These are the activations of a small neural network, seen along a few directions. Each row is one input.
In each table, some parts of the input vary, and every possible input appears once, in random order.
Descriptions start from the smaller parts, as in this example, which fits no table here: one of 4 places along a line, together with either a single point or (one of 2 separate values, together with one of 5 places around a ring) or one of 11 places along a line.
Shared parts are said once, and a part with two or three values counts as separate values.
(in the rows, 128 means zero)

Other details of the inputs vary at random and push rows far along three fixed directions, the same in every table; ignore that.

Table:
R1: [110 122 128 116 123 143 135 122 111 124 134 149]
R2: [147  77 116 178 129 161 145 154 124 188 134 133]
R3: [131 101 122 140 119 152 130 143 132 157 137 153]
R4: [129 126 102 110 141 116 137 131 124 112 150 124]
R5: [136 137  97 108 139 120 128 138 119 120 138 119]
R6: [131 106 118 150 116 156 139 157 128 157 137 149]
R7: [124 123  98 107 144 127 136 132 140 113 140 124]
R8: [120 155  88 143 178 112 129 105 126 136 147 141]
R9: [138 140 156 143 126 116 112 130 154 121 109 113]
R10: [113 111 151 133 100 164 123 120  97 153 104 178]
R11: [129 121 101 114 142 117 134 133 127 108 148 127]
R12: [110 116 122 122 120 136 138 129 113 126 128 151]
R13: [130 134  94 107 140 119 126 140 123 119 131 120]
R14: [140 130 102 104 146 122 126 130 121 119 138 121]
R15: [124 100 128 140 126 150 138 148 123 152 132 149]
R16: [132 139 174 148 119 113 132 123 146 117 127 108]
R17: [120 134 159 133 125 108 115 124 157 116 125 112]
R18: [136 130  93 105 141 118 134 130 129 115 125 125]
R19: [113 120 122 128 118 146 136 136 113 128 135 148]
R20: [133 125 105 104 142 125 131 123 130 120 156 121]
R21: [102 131 154 113  96 160 124  99  87 140 105 173]
R22: [ 86 122 159 132  90 167 130 109 103 132 105 181]
R23: [139 130  92 111 139 118 125 132 127 115 131 127]
R24: [124 116  90 120 141 122 125 113 129 127 143 111]
R25: [136 126  96 109 143 114 128 135 122 118 129 124]
R26: [135 128  95 104 146 126 129 131 134 118 126 123]
R27: [141 108 119 136 126 143 134 143 110 146 123 150]
R28: [128 120 102 108 143 121 124 129 134 114 151 128]
R29: [128 126  95 113 137 119 132 132 134 110 145 128]
R30: [140 129 101 100 142 119 120 125 124 124 141 123]
R31: [142 148 163 146 121 118 123 133 141 127 118 102]
R32: [137 149 161 142 120 113 120 134 142 124 117 105]
R33: [140 135 158 142 132 114 114 132 147 119 113 111]
R34: [126 137 162 135 124 110 118 123 153 118 132 112]
R35: [143 142 165 141 129 116 119 128 143 126 117 106]
R36: [143  98 123 140 125 148 127 151 122 170 123 149]
R37: [130 124 105 104 141 121 127 126 131 120 155 124]
R38: [143  99 124 144 129 151 133 155 119 166 120 148]
R39: [125 132 101 112 137 122 135 138 126 116 152 120]
R40: [140 129 101 102 143 119 120 127 124 124 139 124]
R41: [141 130 100 108 142 115 130 131 118 118 136 123]
R42: [127 135 102 109 138 125 137 134 124 116 155 117]
R43: [144 140 161 144 124 107 123 130 141 124 116 109]
R44: [175  71 108 191 129 158 147 170 120 210 125 131]
R45: [136 143 158 149 118 118 123 139 157 129 105 108]
R46: [133 136 177 150 124 121 128 127 151 123 128 107]
R47: [137 146 149 146 119 116 115 138 153 123 112 109]
R48: [141 149 164 145 121 116 122 135 142 129 118 103]
R49: [145 141 168 143 128 119 121 126 144 126 116 106]
R50: [139 130 101 105 147 121 125 131 121 119 136 122]
R51: [ 89 145 151 102  94 150 130  88  75 114  99 173]
R52: [134 123  87 116 142 120 118 111 122 129 128 110]
R53: [145  82 114 176 123 153 149 150 119 181 133 134]
R54: [ 34 180 163  71  78 146 125  48  68  62  99 173]
R55: [153  97 117 147 123 155 126 154 129 175 127 152]
R56: [101 136 124 109 114 140 136 119 106 116 136 145]
R57: [146 142 167 146 123 112 125 126 140 124 115 107]
R58: [131 131  83 123 139 122 126 123 117 127 127 105]
R59: [128 125 105 107 145 123 133 129 128 114 152 122]
R60: [129 127 106 106 146 126 135 128 126 115 153 120]
R61: [101 104 149 170  89 173 142 123  97 171 107 158]
R62: [107 122 146 135  96 165 130 126  90 145 103 173]
R63: [133 141 157 132 123 113 114 121 159 122 106 112]
R64: [123 137 166 146 118 111 131 127 160 114 114 113]
R65: [ 96 142 127  97 116 132 136  98  99 100 131 148]
R66: [119 140 158 144 121 111 124 138 153 117 124 108]
R67: [131 161  85 140 180 110 122 105 119 141 133 140]
R68: [104 131 125 107 117 133 137 110 104 111 134 149]
R69: [126 133 164 144 129 115 120 129 153 111 126 113]
R70: [121 141 165 150 114 119 130 136 163 121 116 109]
R71: [145 140 164 137 125 115 115 121 146 129 120 107]
R72: [131 126 105 103 142 123 129 125 130 121 156 122]
R73: [120 137 164 136 119 114 120 120 166 116 118 114]
R74: [133 136 148 152 129 113 115 112 141 127 104  94]
Description of these inputs: one of 2 separate values, together with either a single point or (one of 4 places along a line, together with either a single point or one of 8 places along a line).
The inputs of R72 and R21 match in every part but the choice among 2 separate values. If R68 is changed in the same way as R72 into R21, which row does it become?
> R43
The inputs of R2 and R74 match in every part but the choice among 2 separate values. If R70 is changed in the same way as R2 into R74, which row does it become?
> R45
Which other rows does R63 become when the choice among 2 separate values takes its other values? List them by row number.
> R73
Which other rows does R45 become when the place on the line of 8 takes its other values? List them by row number.
> R5, R13, R31, R32, R47, R48, R62
Which other rows does R59 become when the place on the line of 8 takes its other values? List them by row number.
> R1, R7, R15, R22, R46, R60, R69
Which other rows does R44 become when the choice among 2 separate values takes its other values? List them by row number.
> R53

Table:
R75: [134 128 116 132 134 126 125 126 123 137 128 120]
R76: [141 134 140 129 137 114 124 134 142 121 131 116]
R77: [119 124 147 153 117 147 133 122 116 154 123 152]
R78: [104 125 147 122 105 139 133 112 110 118 114 146]
R79: [145  97 127 161 118 155 148 169 125 170 136 140]
R80: [122 116 122 122 116 143 132 128 112 136 130 136]
R81: [131 109 121 132 119 150 138 139 118 148 135 136]
R82: [ 98 151 132  88 112 131 117  94  99  99 113 145]
R83: [102 131 135 117 116 138 126 110 116 118 115 152]
R84: [135 131 131 131 131 116 117 131 147 125 124 109]
R85: [132 132 121 115 139 124 128 130 127 122 139 131]
R86: [124 129 113 114 132 122 123 122 130 114 126 127]
R87: [121 129 115 113 132 120 125 120 130 112 123 129]
R88: [136 123 121 143 141 129 132 133 129 142 136 128]
R89: [144 135 135 125 133 115 120 133 140 122 128 111]
R90: [128 141 112 100 134 123 123 120 122 112 133 124]
R91: [130 129 120 131 133 124 127 121 122 127 124 125]
R92: [126 154 223 169 104 113 113 120 161 128 104 116]
R93: [131 127 106 116 135 128 125 130 134 127 133 122]
R94: [133 125 120 138 139 126 131 128 127 136 132 127]
R95: [138 138 130 138 136 116 123 125 140 130 127 106]
R96: [130 133 121 107 134 119 126 123 122 112 127 130]
R97: [117 128 136 136 116 142 127 114 108 139 113 144]
R98: [142 119 101 134 139 130 134 155 138 139 137 125]
R99: [130 134 134 135 136 116 122 130 153 124 136 117]
R100: [127 123 120 119 127 125 131 127 126 117 134 121]
R101: [130 129 140 132 131 115 129 130 144 116 135 110]
R102: [129 136 117 104 133 120 124 121 121 110 129 127]
R103: [134 143 129 142 136 113 128 134 139 124 125 110]
R104: [132 126 123 134 134 123 130 124 124 131 123 127]
R105: [113 118 145 135 113 146 137 126 117 136 129 147]
R106: [135 131 128 129 132 115 118 130 147 121 124 110]
R107: [119 118 122 120 116 142 133 125 111 129 128 138]
R108: [144 129 110 124 138 127 134 151 128 132 138 126]
R109: [132 120 111 127 141 128 129 137 138 132 140 129]
R110: [122 113 139 142 116 149 139 135 121 148 138 147]
The inputs of R78 and R87 match in every part but one. If R80 is changed in the same way as R78 into R87, which row does it become?
> R84
What do these inputs look like to the network?
> one of 4 separate values, together with either a single point or one of 8 places along a line
Which other rows does R97 become when the choice among 4 separate values takes its other values? List them by row number.
> R89, R106, R107
List by row number the other rows that have the choice among 4 separate values in common with R75.
> R77, R88, R91, R94, R95, R97, R103, R104

Table:
R111: [135  85 139 172  98 162 137 122  94 190  97 138]
R112: [ 89 161 157  80 110 126 130  85 101  75 159 123]
R113: [141 144 111 157 168 110 144 134 151 126 150 107]
R114: [172 152 128 149 156 106 124 153 157 130 113 103]
R115: [153  83  74  69 125 182 156 158  68 163 154 185]
R116: [179 122  90 128 172 104  97 139 157 157 131 118]
R117: [175 124 125 195 133 114 137 175 166 157 128  54]
R118: [101  98 231 212  54 158 122 152 162 167  73 157]
R119: [152 123 124 168 168 102 110 122 172 155 152 109]
R120: [112 129 116  52 125 145 118 116 108 101 129 167]
R121: [ 74 173 130 117 145 113 128  84 131  92 123 139]
R122: [189 146 129 161 156 103 133 171 159 153 121  90]
R123: [136  79  13  95 129 164 161 174  72 140 172 139]
R124: [112 151 140  98 128 114 113 135 132  96 109 148]
R125: [104 159 143  95 118 112 104 124 139  90 107 158]
R126: [118 130 152 180 121 155 158 131 109 172 127 155]
R127: [115 142  98  82 145 130 102  88  90 122 103 162]
R128: [132 157 163  79 105 124 117 118 111  93 127 118]
R129: [101 164 132 109 150  98 113  56 114  84 129 120]
R130: [146 113 147 132 156 110 130 148 181 127 175 100]
R131: [116 167 135 124 142 101 116  76 106 106 142 101]
R132: [145 157 129 100 135  96 127 144 131  94 126 115]
R133: [107 125 114 117 126 104 120 141 157  89 123 100]
R134: [150  75 135 121 106 188 131 168 120 191 131 199]
R135: [122  77  44  76 152 170 149 143 109 151 202 186]
R136: [ 80 162 135 103 142  99 123 106 140  70 144 133]
R137: [124 120  83 115 139 169 136 143  93 162 108 189]
R138: [ 82 136 120 108 111 119  96  63 122 105  91 134]
R139: [102 113 240 201  45 152 141 140 128 154  69 140]
R140: [ 84 135 229 188  95 150 111  75 116 162  84 171]
R141: [170 150 129 122 155  91 109 114 128 130 114  95]
R142: [150 130 109 159 139 105 140 147 157 130 120  69]
R143: [ 95 133 135  79 118 138 146  95  96 100 161 149]
R144: [100 164 120 138 153 106 121 105 161 107 138 128]
R145: [117 178 135  87 123 114  98  73  77  99  99 125]
R146: [ 93 150 122 125 114 121 130  97 124  91  92 115]
R147: [201 126 133 157 166  98 108 145 155 156 119  91]
R148: [106 157 145 125 135 109 124  68 103 114 128 124]
R149: [131 155 149  63 125 110 115 107 131  71 124 123]
R150: [106 146 125 125 144  99 122 129 165  97 158 131]
R151: [121 124  85 136 145 116 129 138 155 123 117 100]
R152: [162 109 114 156 146 102 116 123 154 135 118  72]
R153: [161 121 142 173 156 101 144 173 173 131 166  99]
R154: [128 149 137 133 143  94 144 138 145 102 162 104]
R155: [118  75 131 116  91 175 147 134 107 139 125 150]
R156: [ 81 100 237 154  51 170 121 112 136 138  77 153]
R157: [126  94  81 129 110 166 136 113  61 168 122 139]
R158: [107 169 139 148 130 125 140 110 112 120 137 119]
R159: [140  67   8 103 162 152 133 133  96 166 145 141]
R160: [109 115 102 126 117 167 159 146  70 146 168 173]
R161: [176  98 149 150 117 118 133 174 168 139 154  50]
R162: [104 199 135  94 120 114 113  93  94  81  97 125]
R163: [156 101  98 144 138 108 139 172 162 114 142  86]
R164: [182 100 166 168 152 113 143 170 188 149 178  87]
R165: [145 106 155 150 104 165 139 169 106 162 108 183]
R166: [155 152 132 118 129 110 124 163 125 112 135 109]
R167: [119 143 120 132 121 152 118 129 124 151  96 181]
R168: [111  88 156 203  83 182 135 148 138 199  82 172]
R169: [135  71  59  78 119 164 160 146  92 137 162 135]
R170: [126 108 127 104 120 113 111 133 182 101 139  92]
The inputs of R136 and R130 match in every part but one. If R132 is changed in the same way as R136 into R130, which row does it become?
> R115
The inputs of R167 and R125 match in every part but one. If R142 is changed in the same way as R167 into R125, which row does it become?
> R139
What do these inputs look like to the network?
> one of 3 separate values, together with one of 4 places along a line, together with one of 5 places along a line
Which other rows does R111 become when the place on the line of 5 takes its other values? List them by row number.
> R138, R152, R157, R159
Which other rows does R120 become when the choice among 3 separate values takes its other values? List them by row number.
> R130, R156
Which other rows does R127 become when the place on the line of 4 takes its other values? List them by row number.
> R120, R124, R137
